These are the activations of a small neural network, seen along a few directions. Each row is one input.
Each table varies a few parts of the input and shows all the possible inputs, shuffled.
A made-up example of a description, with smaller parts first: one of 2 separate values, together with either a single point or one of 9 places along a line or (one of 4 places along a line, together with one of 5 places around a ring).
Shared parts are said once, and a part with two or three values counts as separate values.

Other details of the inputs shift rows strongly along two fixed directions, in all tables alike. That doesn't count.

Rows:
x1: 22,1,14,2,29,2,1,-15,2,-4,-33,13
x2: 1,-4,0,23,-5,-5,-3,9,-10,-39,34,-7
x3: -3,13,-8,7,2,23,13,-2,-15,4,22,-3
x4: -2,9,-10,2,1,29,18,-2,-20,7,11,1
x5: 25,7,14,9,5,-36,-10,3,23,-4,-38,10
x6: 17,-1,9,-10,20,-7,-3,-12,22,4,-44,18
x7: 21,7,18,6,31,-1,-1,-17,5,-2,-28,11
x8: -2,-20,-14,7,-30,-20,-11,24,14,-18,20,4
x9: -9,1,-5,-8,-1,27,11,-3,-19,12,11,3
x10: 11,-4,21,5,27,-26,-9,-13,12,-8,-28,-6
x11: -3,-20,-8,5,-18,-20,-16,9,15,-22,28,-10
x12: -4,26,-4,2,11,22,19,0,-19,12,8,-12
x13: -6,19,-8,-7,-17,-6,8,14,1,31,-4,-15
x14: -10,-25,-1,11,-10,-18,-17,1,5,-23,32,-12
x15: 18,12,19,-5,23,-14,-4,-14,20,10,-49,7
x16: -10,11,1,0,-2,18,6,-3,-19,11,13,-11
x17: -5,-15,-6,2,-15,-28,-13,14,8,-22,26,-22
x18: -13,-21,4,12,-12,-19,-17,3,-1,-23,28,-16
x19: -29,14,-14,-23,-9,43,19,-13,-23,61,2,-11
x20: 17,-6,17,1,24,-6,-5,-10,2,-25,-22,22
x21: -9,2,-14,-16,-12,12,5,-2,0,25,1,-5
x22: -10,15,-14,-17,-22,12,8,10,-1,31,-8,11
x23: -3,15,-11,-6,-19,1,5,9,5,35,-1,-2
x24: -21,15,-15,-30,-15,31,13,-3,-8,39,-2,3
x25: 0,-21,-15,9,-32,-27,-14,24,13,-18,23,-3
x26: 7,-6,19,-3,27,-2,-4,-18,12,4,-39,16
x27: -6,6,-8,1,1,33,19,3,-19,3,14,5
x28: -1,-7,1,10,2,-13,-8,7,-10,-25,25,-18
x29: -15,-26,0,2,-13,-10,-13,2,0,-29,24,2
x30: 22,3,18,7,29,4,6,-6,3,-26,-25,26
Each input here is: one of 5 places along a line, together with one of 6 places along a line.
Changing only the place on the line of 5 turns x7 into x23. The same change can be made to x1. Which row results? -> x25
Change only the place on the line of 6 in x30. List by row number the other rows that result. -> x2, x3, x4, x12, x27
A walk changes only the place on the line of 6. It starts at x29 and steps to x26. List the rest of the walk in order. -> x19, x14, x18, x10

Rows:
x31: 9,0,13,3,20,5,0,-17,7,6,-25,14
x32: 13,-17,13,12,15,-27,-14,-2,7,-34,-3,-4
x33: -8,7,-5,-9,-1,28,12,-10,-14,28,-4,4
x34: -23,-19,-25,3,-29,12,-1,13,-20,-5,59,-20
x35: 8,14,5,-11,3,-2,1,-4,11,23,-31,11
x36: 20,-3,18,5,18,-21,-9,-3,8,-30,-21,12
x37: 2,-5,-8,8,-4,2,-1,6,2,-19,20,-2
x38: -9,-10,-9,-7,-13,-8,-3,7,5,5,11,-11
x39: 7,-1,6,-2,15,8,2,-8,6,-7,-18,18
x40: -16,-17,-5,8,-12,-8,-9,6,-7,-18,41,-20
x41: 26,5,16,1,25,-3,0,-10,9,-7,-38,21
x42: 26,13,20,7,36,-14,-2,-12,17,-15,-42,12
x43: -8,1,-4,2,-10,2,4,10,-13,-7,15,-7
x44: -13,18,-4,-8,-2,19,14,3,-14,18,1,-2
x45: -20,-18,-16,-3,-33,-6,-12,11,2,-6,32,-9
x46: 17,-12,10,6,2,-34,-20,6,24,-25,-16,12
x47: -11,-6,-14,7,-20,9,5,11,-16,2,30,-7
x48: 18,-6,10,6,7,-34,-9,3,22,-12,-31,12
x49: 12,17,3,-7,8,-5,3,-7,13,25,-31,2
x50: 0,-27,12,18,-1,-26,-19,1,9,-45,20,-2
x51: -13,-5,-12,-7,-13,23,8,2,-14,5,19,0
x52: 21,6,21,10,27,-18,-2,-7,7,-9,-39,11
x53: 14,10,8,-4,20,9,6,-8,5,3,-27,21
x54: 12,2,5,3,11,3,6,0,0,-1,-18,12
x55: -17,24,-6,-18,-5,30,17,-1,-19,28,5,0
x56: 9,-17,3,2,1,-28,-13,3,20,-17,-6,-2
x57: -18,18,-8,-18,1,28,16,-4,-17,28,6,-9
x58: -10,20,-9,-13,-11,14,14,3,-3,45,-17,0
x59: -13,8,-7,-18,-11,16,5,-5,0,35,-12,1
x60: -14,14,0,-1,-3,13,10,-2,-14,23,3,-7
x61: -10,-16,-8,2,-11,-6,-5,10,-10,-25,33,-17
x62: -2,-7,-6,-3,-18,-17,-11,10,8,-7,10,1
x63: -18,-4,-15,2,-23,16,2,7,-16,7,41,-7
x64: 4,-6,-2,0,11,3,1,-2,4,-12,1,4
x65: 9,23,6,-5,17,12,9,-9,-5,16,-24,-3
x66: -17,19,-1,-10,-6,24,12,-5,-17,33,8,-6
x67: 3,-1,10,-3,8,-1,-2,-6,-2,-11,-10,5
x68: 9,7,3,-10,21,17,10,-11,-2,16,-25,7
x69: 8,-2,2,5,2,2,-1,0,-3,-4,-1,8
x70: 5,-30,3,9,-11,-38,-24,6,22,-39,5,4
x71: -15,-17,-4,6,-18,-4,-9,8,-10,-22,35,-11
x72: 4,-10,-5,8,-16,-21,-11,13,16,-15,15,-10
x73: -17,5,-14,-8,-24,6,4,14,-3,24,9,-8
x74: 0,-18,-1,19,-7,-13,-7,9,2,-24,22,0
x75: -8,19,0,-11,-2,20,11,-4,-18,28,-2,-3
x76: 9,-21,-6,18,-9,-16,-10,12,5,-43,31,-6
x77: -1,6,2,-3,15,15,8,-14,-3,23,-11,0
x78: 17,3,4,10,14,-1,0,-8,3,-2,-13,3
x79: 14,5,4,1,4,-14,-6,1,19,5,-19,0
x80: -18,4,-16,-18,-17,9,7,1,-7,33,11,-14
x81: 1,-3,-1,11,-4,-9,-7,5,-4,-16,17,-14
x82: 8,14,5,5,16,12,7,-13,3,19,-17,3
x83: -2,-7,8,0,5,-4,-4,-2,3,-22,1,6
x84: -4,3,-7,0,-2,12,10,6,-6,2,5,6
x85: 0,18,6,1,10,9,6,-11,-4,19,-8,-8
What is each input in this table made of? -> one of 5 places around a ring, together with either one of 3 separate values or (one of 2 separate values, together with one of 4 places along a line)
Changing only the place on the ring of 5 turns x72 into x35. The same change can be made to x85. Which row results? -> x66
Change only the choice among 3 separate values in x73. List by row number the other rows that result. -> x48, x58
Which other rows agree with x51 in the place on the ring of 5? List them by row number. -> x31, x33, x39, x45, x50, x59, x67, x70, x71, x83

Rows:
x86: 1,-3,-1,-8,1,15,3,-3,-3,-2,-7,17
x87: -1,14,-9,-8,-10,4,7,8,-1,17,-3,-1
x88: -19,-15,-6,-8,-19,0,-7,4,-2,-1,18,-4
x89: -10,1,-5,4,-11,-2,0,5,-6,6,16,-13
x90: 17,3,17,1,24,-9,-2,-14,16,8,-45,16
x91: -7,30,3,-16,5,16,15,-5,-8,42,-26,0
x92: -1,11,2,-4,-4,-5,0,4,1,6,-8,2
x93: 5,-2,1,12,1,1,2,4,-4,-17,11,1
x94: 4,-3,4,9,2,-8,-2,8,-4,-28,11,1
x95: -9,-5,-7,-2,-15,2,-2,5,1,5,11,1
x96: -4,-8,-9,11,-14,-9,-4,11,-2,-10,27,-18
x97: -10,-15,2,-4,-5,-8,-10,-3,1,-6,5,-4
x98: 4,-8,-3,4,0,-7,-3,1,9,-2,1,-1
x99: 11,1,13,6,25,6,2,-15,-2,-5,-12,4
x100: 11,-1,-4,-1,1,-2,0,2,12,6,-14,9
x101: 6,-8,1,5,6,-9,-4,-3,8,-3,-3,-3
x102: -9,12,-12,-7,-15,6,6,10,-4,14,12,-9
x103: 1,14,1,-2,4,9,9,2,-8,0,-3,6
x104: 3,-2,9,5,2,-21,-8,4,2,-13,-5,-5
x105: -10,-4,-6,-11,-8,8,1,-2,1,13,3,-3
x106: 23,10,15,2,31,7,6,-15,9,2,-42,25
x107: -3,-21,2,3,-1,-16,-16,-3,7,-21,15,-11
x108: 17,18,23,2,37,-1,5,-15,0,-1,-36,6
x109: 10,0,3,5,2,-7,0,9,1,-24,-2,12
x110: 2,15,3,1,12,18,12,-7,-12,12,-6,0
x111: -4,4,2,-4,5,5,3,-8,-2,20,-11,-1
x112: 7,-21,2,15,2,-11,-8,5,3,-38,17,6
x113: -1,-1,6,-11,3,-1,-4,-8,9,8,-22,13
x114: 11,11,2,2,9,-2,4,-3,7,13,-18,0
x115: -13,9,-1,-7,0,15,6,-10,-10,31,1,-11
x116: -10,14,-7,-7,-7,7,8,3,-9,20,7,-15
x117: -7,0,-13,-4,-14,9,3,5,0,14,14,-3
x118: -9,10,-4,3,1,21,11,-3,-19,10,19,-12
x119: -6,-5,0,-6,4,13,3,-5,-6,-3,1,8
x120: -14,4,1,-11,8,26,7,-13,-17,15,5,-4
x121: 3,-12,-14,10,-22,-14,-6,19,7,-18,25,-5
x122: -9,2,-2,-13,2,11,3,-10,-2,23,-9,-5
x123: 6,3,10,8,9,-12,-5,-6,3,-1,-7,-7
x124: -5,1,6,4,-2,-15,-6,3,-4,-6,7,-13
x125: -3,8,-12,-1,-10,21,13,8,-12,7,12,4
x126: -9,-9,-17,1,-19,17,5,11,-12,-7,32,5
x127: 10,0,8,9,5,-16,-5,1,10,-7,-13,3
x128: -1,-9,6,-2,11,6,-1,-8,-5,-11,-2,6
x129: 7,4,7,2,20,12,7,-12,-5,4,-15,8
x130: 8,-9,8,12,5,-29,-13,5,9,-28,8,-13
x131: 10,-3,2,7,-6,-14,-6,9,11,-9,-7,8
x132: 8,-5,2,14,3,-17,-7,1,6,-14,10,-15
x133: 2,-10,-4,2,-10,-8,-5,7,7,-4,1,8
x134: -12,11,-5,-3,-4,17,12,3,-19,6,16,-9
x135: 10,14,-2,0,4,2,6,-1,7,17,-16,2
x136: 5,3,2,5,-3,-9,-4,3,8,-3,-6,4
x137: 5,8,-1,5,3,10,7,2,-5,-4,2,6
x138: 13,-5,8,9,6,-27,-10,7,15,-24,-7,-1
x139: -9,7,-8,-7,-19,-1,2,13,-5,8,8,-2
x140: -1,-14,1,-7,-8,-9,-9,2,10,-7,-8,13
x141: -6,-12,-12,-9,-17,1,-4,5,6,0,9,3
x142: -18,1,-15,-17,-18,19,5,0,-4,23,12,-3
x143: 8,-10,5,9,9,-14,-9,-5,9,-11,3,-8
x144: -10,-9,-6,-6,-8,14,0,0,-7,-10,17,7
x145: -2,-15,11,0,6,-15,-14,-8,7,-14,-3,-3
Changing only one part turns x131 into x139. The same change can be made to x89. Which row results? -> x104
Changing only one part turns x118 into x108. The same change can be made to x121. Which row results? -> x87
What is each input in this table made of? -> one of 3 separate values, together with one of 4 places along a line, together with one of 5 places along a line
Change only the choice among 3 separate values in x105. List by row number the other rows that result. -> x88, x119
Change only the choice among 3 separate values in x111. List by row number the other rows that result. -> x101, x129
Change only the place on the line of 4 in x130. List by row number the other rows that result. -> x107, x132, x143
Change only the place on the line of 4 in x105. List by row number the other rows that result. -> x98, x114, x138
A walk changes only the place on the line of 5. It starts at x109 and steps to x103. List the rest of the walk in order. -> x94, x134, x108
